These are the activations of a small neural network, seen along a few directions. Each row is one input.
In each table, some parts of the input vary, and every possible input appears once, in random order.
A made-up example of a description, with smaller parts first: one of 3 separate values, together with either a single point or one of 9 places along a line or (one of 4 places along a line, together with one of 8 places around a ring).
Shared parts are said once, and a part with two or three values counts as separate values.
(in the rows, 128 means zero)

Other details of the inputs shift rows strongly along two fixed directions, in all tables alike. That doesn't count.
These rows show it; all are for the same input, with only those details redrawn:
[129 147 136 133 141 137 147 145 119 143 139 113]
[121 149 158 118 153 143 148 153 105 153 156 113]
[120 166 201  99 154 148 147 177  80 170 194 122]
[104 127 138 113 175 149 153 131 116 149 136  94]
[130 159 164 122 140 140 146 162 102 153 163 121]
[141 134  75 168 123 124 146 118 153 117  91 109]
[131 132  93 154 138 132 147 122 143 127 104 105]
[164 152  71 187  91 113 140 129 157 111  92 127]

Table:
row 1: [106 128 190  91 176 153 149 162  99 163 191 101]
row 2: [132 107  92 169 121 116 155 104 160  95 112 124]
row 3: [ 95  85  98 101 188 157 126  99 136 153  90 109]
row 4: [126 121 134 116 140 134 116 151 128 137 121 152]
row 5: [127 138 118 117 116 117 114 136 141 121 134 153]
row 6: [144 127 139 155 134 131 137 123 143 114 126 135]
row 7: [108 108 163  83 153 157 114 131  81 152 144 115]
row 8: [ 95  68 108 114 198 144 164  91 141 112 112  83]
row 9: [143 138 109 120 103 105 116 137 135 113 131 159]
row 10: [111 135 166  96 170 139 153 143  89 156 166 103]
row 11: [132 131 114 134 118 134 116 124 134 150 114 150]
row 12: [162 153 144 178  89 114 130 129 145 111 137 159]
row 13: [136 114 119 145 148 106 134  81 138 127 119 111]
row 14: [143 141 129 146  78 138 102 135 117 133 123 148]
row 15: [126 111 118 117 127 112 123 128 125 124 118 154]
row 16: [147 140 105 140  76 124 102 142 151 101  97 131]
row 17: [145 160 120 132  78 111 113 149 157 125 119 159]
row 18: [141 115 105 163 128 131 149 127 155 102 115 124]
row 19: [156 130 114 135 104 110 112 151 130 120 115 168]
row 20: [ 81  82 118 108 192 139 159  93 138 137 133  73]
row 21: [ 66  78 108  89 180 160 113  92 144 114 101  83]
row 22: [151 168 140 147 111 127 142 161 116 141 148 132]
row 23: [121  93  98 133 114 121 114 109 129  99  92 128]
row 24: [120 135 177  80 131 143 104 164  90 128 171 132]
row 25: [105 109 108 115 125 134 108 113 137 103 114 117]
row 26: [176 179 169 158  25 105  95 189 100 115 163 195]
row 27: [103 137 151 125 169 144 140 104 118 155 137 109]
row 28: [124 150 148 100 107 115 121 149 132 138 144 149]
row 29: [158 126 131 157 121 115 136 117 137 106 125 140]
row 30: [130  90  59 157 133 108 155  86 163 103  95  94]
row 31: [140 170 145 150 105 124 143 150 119 143 154 133]
row 32: [126  79  47 151 113 127 118  70 146 102  55 109]
row 33: [140 141 120 148 128 111 142  99 119 130 123 127]
row 34: [160 144 115 179 102  97 122  99 152 122 122 135]
row 35: [120 132 155  95 114 128 108 145 101 116 157 136]
row 36: [144 125 110 144  97 145 102 131 122 126 104 135]
row 37: [152 168 135 164 101 111 134 119 121 135 138 145]
row 38: [ 96  86  88 102 136 126 123  88 146 100  82  90]
row 39: [144 135 103 168 102 116 140 129 157 121 128 120]
row 40: [119 128 181 102 127 150 105 169  93 136 151 142]
row 41: [148 152 117 149 103 106 151 131 116 127 140 129]
row 42: [125 142 117 145 125 120 151 121 126 133 134 115]
row 43: [133 132 137 143  85 130 101 148 125 114 122 152]
row 44: [122 128 169 121 176 139 128 119 122 154 149 108]
row 45: [161 142 127 126 103 123 114 147 111 147 132 165]
row 46: [134 127 145 152 128 119 141 107 136 116 139 138]
row 47: [136 115 129 142 125 115 158 122 127 106 145 131]
row 48: [152 148 120 141  89 117 115 136 123 145 130 169]
row 49: [106 145 210  81 146 143 117 178  89 167 186 163]
row 50: [124  97  75 174 131 127 153  94 177  93  91 113]
row 51: [105 116 152  77 138 141 114 137 112 125 131 106]
row 52: [125 153 169 122 160 144 137 133 104 156 150 122]
row 53: [160 137  76 141  82  98 114 130 167 104  85 148]
row 54: [ 73  69 105 100 176 160 124  74 122 136  93  84]
row 55: [118 122 105 125  94 121 111 115 149 104  99 118]
row 56: [147 124 113 141 124 117 145 136 135 124 138 113]
row 57: [114 133 135 114 101 134 108 135 138 118 119 121]
row 58: [147 127  86 126 113 113 111 132 151 107 105 148]
row 59: [126 123 136 102 135 129 125 124 102 154 139 147]
row 60: [ 81  76  92  97 179 159 112  98 149 107  86  84]
row 61: [116 115 102 100 129 110 129 113 147 120 106 127]
row 62: [121 109 150 106 131 137 108 146 102 121 129 133]
row 63: [126 150 165  89 138 140 110 173 115 144 164 153]
row 64: [196 197 163 192  52  95 109 155 133 136 165 177]
row 65: [100 101 179  97 187 136 153 101 104 134 161 113]
row 66: [143 159 167 124 140 127 135 134  94 150 158 132]
row 67: [105  93 141 107 206 135 136  83 125 145 126  84]
row 68: [137 138  94 138 103 118 108 132 161 113 109 153]
row 69: [ 86 104 160  82 172 138 128 133 109 151 145 136]
row 70: [127 135 121 107 125 128 118 143 149 130 114 134]
What do these inputs look like to the network?
> one of 5 places around a ring, together with either one of 6 places around a ring or (one of 2 separate values, together with one of 4 places along a line)
Changing only the place on the ring of 5 turns row 53 into row 70. The same change can be made to row 56. Which row results?
> row 1
Which other rows does row 65 become when the place on the ring of 6 takes its other values? List them by row number.
> row 13, row 30, row 33, row 41, row 47
Which other rows does row 59 become when the place on the line of 4 takes its other values? List them by row number.
> row 9, row 15, row 61
Start at row 62 and move only the place on the ring of 5, one step at a time. The first step leads to row 23. Which rows follow, in order?
> row 26, row 43, row 40
Which other rows does row 48 become when the choice among 2 separate values takes its other values? List them by row number.
> row 54
Start at row 14 and move only the place on the line of 4, one step at a time. The first step leads to row 43. Which rows follow, in order?
> row 21, row 57

Table:
row 71: [141 169 211 136 107 139 126 168  92 146 193 143]
row 72: [ 68  88 161  91 212 162 140  79 102 151 132  69]
row 73: [108  89 145 118 173 125 134  80 120 129 128 122]
row 74: [140 122 159 147 123 118 131 123 128 120 151 156]
row 75: [ 88 106 208  39 154 149  91 155  84 143 176 156]
row 76: [210 233 167 172  36  95 125 218 126 137 188 195]
row 77: [116  86  62 164 164 145 147  88 163 115  68  96]
row 78: [ 98  93  50 107 146 140 102 102 177 119  46 113]
row 79: [126 155 149 102 143 127 133 141 108 167 154 129]
row 80: [148 119  41 169  94 112 141 118 164  94  73 118]
row 81: [173 131  54 201  88 112 130 104 154 106  69 136]
row 82: [156 102  71 178 103  95 135  96 181  74  89 138]
row 83: [101 144 211  61 118 157  86 180  78 149 178 142]
row 84: [107  70  65 129 148 108 141  71 167  85  81 108]
row 85: [110 109 113  94 127 152  98 150 121 130 101 133]
row 86: [124 146 141 122 161 134 137 123 121 163 135 125]
row 87: [ 86 127 203  70 170 152 131 128  71 165 184  96]
row 88: [207 231 172 185  38 102 121 208 120 149 184 204]
row 89: [ 66  64 158  63 215 139 140  74 102 144 143  93]
row 90: [109 104 104 140 150 136 142 101 156 104 105  83]
row 91: [116  86  48 142 151 131 140  80 148 119  65  89]
row 92: [ 94 124 194  75 196 163 155 164  87 160 185  99]
row 93: [189 212 135 156  40  93 126 194 129 132 163 182]
row 94: [189 160  49 209  16  84 120 127 174  70  82 146]
Changing only one part turns row 88 into row 71. The same change can be made to row 79. Which row results?
> row 87
What do these inputs look like to the network?
> one of 4 places along a line, together with either a single point or one of 5 places around a ring

Table:
row 95: [182 164  54 188  42 111 104 154 158 119  74 174]
row 96: [133 144 119 123  79 118 107 149 141 108 121 146]
row 97: [ 99  94 157  98 157 146 120 122 113 134 136 135]
row 98: [194 169 123 194  58 100 130 150 127 100 138 152]
row 99: [169 142  90 164  73  98  98 124 159 108  99 175]
row 100: [ 81  86  51  95 174 150 133 114 166 123  61  82]
row 101: [ 60 101 218  43 204 175 120 138  75 176 183 120]
row 102: [139 130 122 159 129 132 133 121 144 118 122 115]
row 103: [110  73  88 125 154 139 115  94 157  96  75 106]
row 104: [148 146 112 152  87 106 142 135 136 111 136 122]
row 105: [155 128 126 159 129 104 143 112 144 120 130 144]
row 106: [157 146 161 157 111 124 135 150 122 119 155 137]
row 107: [125 102  71 168 131 121 147  72 149 117  83  99]
row 108: [ 87 118 201  60 160 155 117 139  66 169 176 125]
row 109: [ 82 110 216  60 228 147 160 120  71 174 199 102]
row 110: [111 142 213  64 136 150 106 166  64 158 188 127]
row 111: [ 65 107 210  51 213 155 166 143  77 155 205  83]
row 112: [130 104  72 162 134 123 140  79 153 107  81  82]
row 113: [128 152 206  90 120 146 100 180  88 147 184 153]
row 114: [129 138 139 101  89 122 113 154 114 120 145 138]
row 115: [ 91 126 188  70 159 159 106 142  93 150 155 115]
row 116: [ 88 110 178  56 157 144 128 153  92 132 171 118]
row 117: [153 186 174 107  95 143 104 209  92 161 165 158]
row 118: [135 127  63 172 101 110 140 102 180  92  83 109]
row 119: [145 135 125 152 136 112 139 111 144 133 132 138]
row 120: [109 106  65 130 200 138 158  83 160 149  79  86]
row 121: [131 166 193 132 120 134 136 149  94 159 180 143]
row 122: [ 76  55  74 123 202 138 165  71 176  95  84  66]
row 123: [179 173 115 192  62 108 120 138 145 109 119 143]
row 124: [ 66  62  81 104 185 154 120  61 150 126  65  89]
row 125: [114  81  72 163 159 126 156  67 150 109  83  95]
row 126: [ 97  70  92 107 167 144 120  88 137 104  83  92]
row 127: [156 142 116 134  83 102 104 125 123 125 120 159]
row 128: [140 148 199 136 128 130 145 156  95 147 188 152]
row 129: [169 191 183 124  63 106  94 174 101 145 172 195]
row 130: [ 83 115 181  59 161 152 119 156 108 140 168 123]
row 131: [120 114  53 164 160 142 155  94 162 137  70  96]
row 132: [115 145 178 109 139 134 145 160 116 137 184 124]
row 133: [112  82  85 115 158 120 122  80 142 112  86 119]
row 134: [ 76  84  48 116 208 152 168  89 174 127  68  52]
row 135: [168 142 112 163  56 108 106 140 123 107 119 174]
row 136: [174 147 132 149  74  98 104 145 135 112 131 187]
row 137: [162 145 124 141  58 106 111 168 145  91 134 171]
row 138: [203 183 110 222  29  94 124 150 148 110 131 186]
row 139: [108 120 101  96 169 140 121 125 134 157 100 121]
row 140: [165 188 182 142  97 106 128 154 107 151 179 165]
row 141: [129 121  56 161 157 143 147 106 165 126  70  82]
row 142: [203 181 114 190  50  80 129 134 132 121 137 170]
What do these inputs look like to the network?
> one of 2 separate values, together with one of 4 places along a line, together with either a single point or one of 5 places around a ring
Changing only the place on the line of 4 turns row 133 into row 126. The same change can be made to row 99. Which row results?
> row 113
Changing only the place on the line of 4 turns row 138 into row 102. The same change can be made to row 125. Which row results?
> row 98
Which other rows does row 136 become when the place on the line of 4 takes its other values? List them by row number.
> row 97, row 103, row 137
Which other rows does row 97 become when the place on the ring of 5 takes its other values? List them by row number.
> row 101, row 108, row 124, row 135
Which other rows does row 96 become when the choice among 2 separate values takes its other values? List them by row number.
> row 118
Which other rows does row 107 become when the place on the line of 4 takes its other values? List them by row number.
> row 104, row 112, row 142
